These are the activations of a small neural network, seen along a few directions. Each row is one input.
In each table, some parts of the input vary, and every possible input appears once, in random order.
Descriptions start from the smaller parts, as in this example, which fits no table here: ring(5) and (point or line(11) or (values(3) and line(4))).
Shared parts are said once, and a part with two or three values counts as separate values.
(in the rows, 100 means zero)

Other details of the inputs shift rows strongly along two fixed directions, in all tables alike. That doesn't count.

A family of inputs:
x1: 101  103  108  96  104  112  107  104  104  116  97  99  100
x2: 98  91  107  91  107  104  101  111  116  106  95  95  91
x3: 102  100  104  99  93  108  107  106  109  107  89  88  100
x4: 96  102  105  97  101  110  110  110  107  112  98  100  107
x5: 98  98  111  95  86  113  102  105  105  104  97  99  93
x6: 68  129  95  111  126  73  67  92  72  50  112  72  108
x7: 92  97  102  99  95  114  119  112  99  106  104  95  103
x8: 95  99  110  93  105  109  109  106  105  114  99  100  99
x9: 133  43  57  106  96  72  132  53  97  101  98  165  106
x10: 85  134  99  111  121  75  55  91  66  66  126  83  93
x11: 91  94  104  97  97  114  117  110  99  108  104  95  99
x12: 102  97  113  93  92  111  97  105  106  108  98  101  89
x13: 85  138  94  113  130  71  56  92  76  65  112  75  108
x14: 101  92  102  95  102  104  105  114  110  109  101  92  88
x15: 97  91  103  96  98  106  109  112  107  105  99  89  89
x16: 104  104  108  96  107  110  103  106  107  119  100  102  100
x17: 71  129  98  110  132  78  70  92  63  65  125  80  102
x18: 108  101  105  98  89  110  98  112  104  111  106  100  91
x19: 109  100  105  96  102  105  99  108  113  114  93  93  95
x20: 111  107  110  97  89  112  95  102  104  115  96  98  93
x21: 108  75  41  127  110  34  95  34  60  39  107  137  118
x22: 98  105  105  100  96  115  113  106  103  112  96  97  108
x23: 106  100  110  95  93  110  94  110  110  109  100  103  93
x24: 102  107  103  100  99  113  108  109  105  114  97  99  108
x25: 112  110  106  101  85  112  96  107  105  113  96  98  101
x26: 91  91  106  94  97  108  110  109  112  100  92  90  97
x27: 109  106  109  96  91  108  94  108  109  114  99  103  96
x28: 92  99  108  96  100  112  113  106  104  110  97  98  104
x29: 92  101  106  97  97  112  115  108  104  109  97  98  107
x30: 99  102  107  95  106  108  106  110  109  116  101  103  103
x31: 99  100  109  97  84  114  103  107  105  102  97  98  97
x32: 95  95  110  91  111  109  105  109  110  112  102  103  96
x33: 107  106  107  98  86  110  99  109  107  110  97  100  100
x34: 71  133  97  111  125  71  65  89  71  56  111  71  107
x35: 104  98  108  96  88  111  101  108  100  110  104  97  86
x36: 88  94  109  94  102  113  114  107  105  106  99  98  102
x37: 101  99  106  99  82  114  106  108  99  106  103  95  91
x38: 142  45  56  107  87  69  127  46  105  98  80  157  108
x39: 106  101  103  100  84  112  102  113  102  107  104  97  95
x40: 132  51  59  110  88  77  133  46  95  100  86  160  117
x41: 100  99  103  97  96  105  106  112  113  106  92  92  102
x42: 102  93  100  98  99  105  106  117  111  107  101  92  93
x43: 106  103  101  100  95  107  104  111  112  109  90  90  103
x44: 102  97  107  93  104  102  101  110  115  111  94  95  94
x45: 74  130  97  109  136  69  56  95  77  56  116  76  104
x46: 124  83  53  120  111  35  75  26  64  56  108  154  111
x47: 69  132  97  110  133  78  67  93  70  60  119  82  113
x48: 103  98  105  95  102  103  102  112  115  110  94  95  99
x49: 103  101  108  96  88  112  99  110  108  105  98  100  97
x50: 105  106  105  99  105  111  104  108  107  118  99  102  104
x51: 98  97  103  97  104  110  110  114  104  113  107  100  98
x52: 95  90  108  92  103  106  105  109  113  103  93  93  92
x53: 103  106  108  99  82  112  103  106  104  107  95  98  100
x54: 130  46  53  110  89  74  136  55  94  95  96  161  115
x55: 96  93  103  95  98  106  107  114  115  101  93  93  100
x56: 96  99  104  98  93  107  111  110  111  103  90  90  103
x57: 99  94  98  99  94  106  110  117  108  103  99  89  97
x58: 91  93  111  91  107  111  109  107  107  110  100  101  97
x59: 85  141  100  114  112  81  58  84  65  66  113  79  105
x60: 102  104  110  97  84  112  101  104  103  108  96  98  96
x61: 74  133  99  109  132  69  60  90  72  59  112  73  103
x62: 102  101  104  100  80  114  107  110  99  104  103  95  95
x63: 79  137  94  116  121  75  66  90  71  59  108  71  112
x64: 115  109  108  99  90  110  92  107  108  116  98  101  97
x65: 94  91  101  98  92  108  114  112  105  102  97  87  94
x66: 89  96  107  95  100  114  115  109  105  104  98  98  105
x67: 95  96  107  93  108  110  106  111  110  111  102  103  101
x68: 141  44  63  103  85  70  117  46  102  97  90  170  100
x69: 105  103  112  94  90  109  97  104  105  112  97  100  92
x70: 99  100  109  93  109  108  105  108  108  117  101  103  99
x71: 115  108  110  97  92  110  91  104  107  118  98  101  92
x72: 109  109  107  102  81  114  101  104  102  110  94  96  101
Each input here is: values(3) and line(4) and ring(6).
The inputs of x4 and x47 match in every part but the line(4) part. If x8 is changed in the same way as x4 into x47, which row does it become?
Answer: x58
The inputs of x59 and x37 match in every part but the line(4) part. If x72 is changed in the same way as x59 into x37, which row does it become?
Answer: x62
Change only the ring(6) part in x27. List by row number the other rows that result.
Answer: x33, x46, x53, x60, x69
Change only the values(3) part in x9. List by row number the other rows that result.
Answer: x10, x14
Change only the line(4) part in x55. List by row number the other rows that result.
Answer: x41, x43, x57
Change only the values(3) part in x59. List by row number the other rows that result.
Answer: x3, x40
